Each row below holds a small network's activations on one record, seen along a few directions.
After each row come some of the record's fields: Buguf, Gavuf, Fet, Gaki, Peda, Disog.
A field that a record lacks is left out.
Other fields move the rows too, some of them a lot.
In the rows, 500 means zero.
Random noise pushes rows far along 5 fixed directions. That doesn't count. These rows show it; they differ only by the noise:
[504 460 501 528 538 653 477 432 511 525 409 563 532 473 504 483 613 412
 442]
[430 480 349 618 427 666 475 448 564 608 414 586 532 426 459 172 655 367
 436]
[489 367 553 188 746 454 469 391 518 547 512 769 632 601 634 784 457 385
 698]
[482 508 353 509 438 644 465 430 482 590 461 581 646 442 567 427 652 445
 370]
[431 418 570 336 697 498 400 378 523 613 413 751 544 553 569 502 507 322
 672]
[530 376 509 557 565 677 582 480 595 437 437 531 450 490 416 500 587 407
 498]
[550 421 487 355 649 579 607 449 257 451 515 572 463 478 657 919 715 622
 312]

[421 430 416 306 685 360 616 463 293 608 604 688 456 619 625 666 458 600
 763]
<Buguf:f3 Gavuf:k1 Fet:n3 Gaki:w1 Peda:t1 Disog:g4>
[517 523 597 569 561 510 523 449 312 505 435 456 420 578 513 601 485 608
 595]
<Buguf:f3 Gavuf:k1 Disog:g4>
[520 411 736 484 703 555 464 489 756 424 414 575 440 566 353 478 294 284
 754]
<Buguf:f2 Gavuf:k3 Disog:g4>
[603 384 730 478 653 590 520 430 560 374 404 476 506 607 458 773 442 460
 632]
<Buguf:f2 Gavuf:k1 Fet:n3 Gaki:w2 Peda:t2 Disog:g5>
[538 631 439 400 515 599 428 431 348 583 500 541 746 430 702 718 591 556
 294]
<Buguf:f5 Gavuf:k1 Fet:n3 Gaki:w1 Peda:t1 Disog:g4>
[632 643 918 518 609 557 308 402 302 426 326 344 537 560 590 933 423 577
 408]
<Buguf:f4 Gavuf:k3 Fet:n2 Gaki:w1 Peda:t1 Disog:g4>
[456 583 460 400 561 442 404 513 569 624 566 621 546 554 538 455 395 431
 598]
<Buguf:f1 Gavuf:k2 Fet:n1 Gaki:w2 Peda:t2 Disog:g4>
[555 469 608 501 588 432 582 529 266 415 516 433 272 535 531 784 538 673
 454]
<Buguf:f1 Gavuf:k2 Disog:g3>
[466 552 623 382 437 311 276 370 476 610 382 554 743 599 605 458 372 428
 691]
<Buguf:f1 Gavuf:k3 Disog:g2>
[650 515 556 485 412 475 564 567 604 343 596 358 629 581 451 771 337 568
 534]
<Buguf:f4 Gavuf:k2 Fet:n1 Gaki:w1 Peda:t1 Disog:g2>
[539 256 432 552 672 688 691 547 682 396 536 577 298 562 326 501 532 383
 665]
<Buguf:f4 Gavuf:k1 Fet:n3 Gaki:w2 Peda:t2>
[435 557 635 502 479 413 341 474 612 592 393 536 537 541 433 255 367 328
 674]
<Buguf:f3 Gavuf:k2 Fet:n1 Gaki:w1 Peda:t1 Disog:g2>
[588 519 501 502 345 549 506 498 585 414 519 395 758 492 519 637 417 513
 440]
<Buguf:f2 Gavuf:k3 Fet:n2 Gaki:w1 Peda:t1 Disog:g1>
[458 409 395 538 572 506 694 567 353 454 528 508 193 466 452 456 689 605
 444]
<Buguf:f2 Gavuf:k1 Fet:n1 Gaki:w2 Peda:t1 Disog:g4>
[470 266 350 356 559 501 699 516 511 408 555 608 428 449 512 572 732 495
 428]
<Buguf:f2 Gavuf:k1 Fet:n3 Gaki:w2 Peda:t2 Disog:g5>
[600 225 685 675 639 686 762 558 626 213 407 379 164 517 254 613 576 461
 557]
<Buguf:f2 Gavuf:k1 Fet:n3 Gaki:w2 Peda:t2 Disog:g5>
[455 438 419 434 470 385 602 526 448 479 571 516 468 528 529 524 532 576
 523]
<Buguf:f1 Gavuf:k3 Fet:n1 Gaki:w2 Peda:t2 Disog:g4>
[537 379 365 453 359 486 606 504 716 426 569 493 789 547 463 497 396 448
 638]
<Buguf:f1 Gavuf:k1 Disog:g4>
[453 633 264 635 326 481 552 602 530 565 631 421 481 442 478 237 519 600
 393]
<Buguf:f3 Gavuf:k2 Fet:n1 Gaki:w2 Peda:t2 Disog:g4>
[704 534 848 666 522 620 525 576 611 213 408 210 394 443 346 744 419 531
 338]
<Buguf:f5 Gavuf:k2 Disog:g5>
[490 511 465 523 442 461 551 504 370 480 522 435 482 488 557 566 570 624
 409]
<Buguf:f1 Gavuf:k3 Fet:n2 Gaki:w2 Peda:t2 Disog:g4>
[619 281 628 389 513 409 715 588 601 187 566 381 467 534 421 871 468 557
 513]
<Buguf:f1 Gavuf:k2 Disog:g4>
[341 479 569 494 716 429 430 449 225 620 382 656 130 391 600 358 741 481
 380]
<Buguf:f1 Gavuf:k3 Fet:n2 Gaki:w2 Peda:t2>
[513 468 311 451 537 526 562 536 518 507 653 563 511 492 561 585 516 543
 464]
<Buguf:f4 Gavuf:k3 Fet:n2 Gaki:w2 Peda:t2>
[641 351 495 581 439 577 700 536 486 301 532 330 483 561 426 763 509 633
 509]
<Buguf:f1 Gavuf:k1 Disog:g3>
[484 468 420 559 370 455 636 543 442 420 535 414 498 432 483 461 570 600
 394]
<Buguf:f1 Gavuf:k3 Disog:g4>
[323 512 430 497 419 296 470 455 356 642 469 581 444 466 541 186 554 528
 558]
<Buguf:f1 Gavuf:k3 Disog:g5>
[562 715 541 581 254 506 357 465 319 463 415 305 662 391 601 562 681 650
  99]
<Buguf:f2 Gavuf:k2 Disog:g1>
[491 494 483 505 544 496 540 524 400 508 531 493 400 452 536 527 509 560
 466]
<Buguf:f5 Gavuf:k3 Fet:n2 Gaki:w1 Peda:t1 Disog:g3>
[435 495 380 384 505 396 534 575 578 482 599 579 456 397 532 405 611 479
 350]
<Buguf:f2 Gavuf:k2 Fet:n1 Gaki:w2 Peda:t2 Disog:g4>
[470 501 322 541 529 597 541 548 487 590 594 548 426 482 497 405 489 495
 514]
<Buguf:f3 Gavuf:k3 Fet:n2 Gaki:w1 Peda:t1>
[463 537 617 534 500 473 448 427 221 529 384 432 397 467 607 584 646 622
 339]
<Buguf:f3 Gavuf:k3 Fet:n2 Gaki:w2 Peda:t2 Disog:g5>
[490 548 512 516 436 475 421 527 624 556 510 514 557 566 432 381 357 402
 634]
<Buguf:f1 Gavuf:k2 Fet:n1 Gaki:w1 Peda:t2 Disog:g4>
[493 536 735 731 486 679 345 424 648 520 231 408 513 503 335 221 476 295
 579]
<Buguf:f1 Gavuf:k1 Fet:n3 Gaki:w1 Peda:t1 Disog:g4>
[459 466 270 585 483 552 681 568 473 513 597 509 335 457 456 351 622 599
 428]
<Buguf:f2 Gavuf:k1 Fet:n1 Gaki:w2 Peda:t2 Disog:g5>
[500 319 444 217 701 393 600 525 416 401 625 646 386 450 644 827 654 542
 394]
<Buguf:f2 Gavuf:k3 Fet:n2 Gaki:w2 Peda:t2>

Here are new rows. What are their fields?
[471 477 759 396 776 337 475 504 424 470 476 587 191 567 498 629 435 509
 629]
<Buguf:f2 Gavuf:k2 Fet:n1 Gaki:w2 Peda:t2 Disog:g5>
[552 509 608 469 434 395 427 522 763 451 549 463 661 609 420 502 236 406
 715]
<Buguf:f1 Gavuf:k2 Fet:n1 Gaki:w2 Peda:t2 Disog:g5>
[428 643 463 558 669 527 396 558 614 676 583 632 354 507 445 261 325 381
 661]
<Buguf:f3 Gavuf:k2 Fet:n1 Gaki:w1 Peda:t1>
[487 539 385 428 571 533 509 408 229 661 528 606 579 605 681 697 523 625
 589]
<Buguf:f3 Gavuf:k1 Fet:n3 Gaki:w2 Peda:t2 Disog:g4>
[589 533 512 424 560 681 446 461 637 510 491 543 772 505 542 674 421 388
 505]
<Buguf:f5 Gavuf:k1 Fet:n3 Gaki:w1 Peda:t1 Disog:g4>
[542 570 500 689 382 655 540 463 166 493 385 314 435 444 549 594 738 690
 246]
<Buguf:f3 Gavuf:k1 Fet:n3 Gaki:w1 Peda:t1 Disog:g4>
[411 480 350 637 466 557 593 517 565 599 519 528 438 505 399 175 487 472
 646]
<Buguf:f3 Gavuf:k1 Fet:n3 Gaki:w1 Peda:t1 Disog:g5>
[423 469 301 454 422 436 531 523 547 536 580 565 528 460 525 315 582 498
 472]
<Buguf:f2 Gavuf:k3 Fet:n2 Gaki:w2 Peda:t2 Disog:g4>
[633 791 589 605 253 564 220 427 438 556 390 318 848 468 598 538 426 537
 308]
<Buguf:f5 Gavuf:k2 Disog:g2>
[516 647 606 310 466 369 272 398 399 580 486 560 779 519 673 685 407 511
 461]
<Buguf:f2 Gavuf:k2 Disog:g5>
[389 560 452 589 346 437 392 389 355 685 380 533 608 500 542 210 507 491
 578]
<Buguf:f1 Gavuf:k1 Disog:g5>
[566 571 440 507 309 543 408 560 857 430 562 401 764 446 430 387 433 391
 369]
<Buguf:f2 Gavuf:k2 Fet:n1 Gaki:w2 Peda:t2 Disog:g5>
[468 267 465 312 614 315 645 511 656 465 600 631 489 679 466 545 300 448
 934]
<Buguf:f3 Gavuf:k3 Fet:n2 Gaki:w2 Peda:t2 Disog:g2>
[482 504 472 686 624 704 485 487 544 621 447 559 366 543 399 296 428 387
 691]
<Buguf:f3 Gavuf:k1 Fet:n3 Gaki:w1 Peda:t1>
[559 712 472 711 264 698 367 424 431 588 402 330 810 474 542 437 510 541
 357]
<Buguf:f3 Gavuf:k1 Fet:n3 Gaki:w1 Peda:t1 Disog:g4>
[616 407 712 536 506 672 435 435 660 369 339 442 614 519 407 628 471 345
 503]
<Buguf:f2 Gavuf:k1 Disog:g5>
[474 505 280 607 207 500 547 525 541 510 546 378 649 429 507 305 589 570
 342]
<Buguf:f1 Gavuf:k3 Fet:n2 Gaki:w2 Peda:t2 Disog:g5>
[515 727 446 383 362 404 305 461 531 630 598 494 891 515 682 589 349 542
 428]
<Buguf:f3 Gavuf:k2 Fet:n1 Gaki:w2 Peda:t2 Disog:g5>
